A small network was shown many inputs. Here are its activations along a few directions, one row for each input.
Each table varies a few parts of the input and shows all the possible inputs, shuffled.
Descriptions start from the smaller parts, as in this example, which fits no table here: values(2) and (point or ring(9) or (line(6) and ring(8))).
Shared parts are said once, and a part with two or three values counts as separate values.

Other details of the inputs vary at random and push rows far along two fixed directions, the same in every table; ignore that.
To show where, the next rows are all for the same input, with only those details redrawn:
[ -2  -9  -1 -17 -10   3  10 -23 -11  -1  -3  23  -8]
[ -1 -10   1 -17  -9   0   8 -25 -11  -3  -2  22  -7]
[ -4   6   1   0   3  -3   4  14   8   9 -20  -7  10]
[ -5   8   2   1   3  -2   3  14   9   9 -21  -5  12]
[  1  -9   0 -17  -9   0   9 -26 -11  -3  -2  23  -9]
[ -2   6   1   2   4  -3   1  13   9  11 -20  -6  10]
[  0 -10   0 -15  -9  -1   9 -24 -11  -4  -3  20  -9]
[ -1 -38   7  24   7 -33   0 -10  -2   2   5 -23 -17]

Rows:
R1: [ -4 -26   1  23   5 -33 -15  -3  -5 -10  24 -21 -16]
R2: [ -1 -13   0 -13  -7  -1   8 -25 -10  -2  -1  20  -9]
R3: [ -4  36  -9 -29  -7  45  -1   6  -9  -1 -14  30  13]
R4: [  4  -6   1 -10  -6  17   4 -17 -23  -8  15  14  -2]
R5: [  4   7   3  -1  12   6  -2  18   4   7   0 -11  10]
R6: [ 2 13  7  5 -1  2 -3 20 16  4  2 -6  1]
R7: [  6 -24  -2  25  11 -22  -6  -9 -11 -11  23 -27  -8]
R8: [ -5  14  -8   7   3  -5   7  11  12   5 -18   0  13]
R9: [ -1  -1  -2 -11  -6   5   6 -16 -10 -13  17  30  -8]
R10: [  2  -4 -15  -7  -5  13  -3 -20 -16 -16  12  24  -9]
R11: [ 10 -26   5  25   3 -15  -5 -12  -4  -7  25 -32 -14]
R12: [ 3 16 -6  3 13  4  2 17  8  3  2 -5 14]
R13: [  0  13  -4   8  -1  13  -8  15  10   2  -3 -14   4]
R14: [ 1 10  8  1  7  2 -6 24  6  7 -2 -3  6]
R15: [ -3   8   4   1   4  -1 -19  19   5   4  -4  -8   7]
R16: [ -1  12  -1   5  -5  -2   7  10  18   8 -17  -9   6]
R17: [ -3  13   3   5  -6   1 -12  17  14   5   3 -10   4]
R18: [  3  14   4   3   6   8   3  14  15   5   4 -15   7]
Changing only one part turns R14 into R9. The same change can be made to R2. Which row results? -> R8
What is each input in this table made of? -> values(3) and (point or ring(5))
List by row number the other rows that have the values(3) part in common with R11. -> R6, R13, R16, R17, R18
Which other rows does R14 become when the ring(5) part takes its other values? List them by row number. -> R3, R4, R5, R15
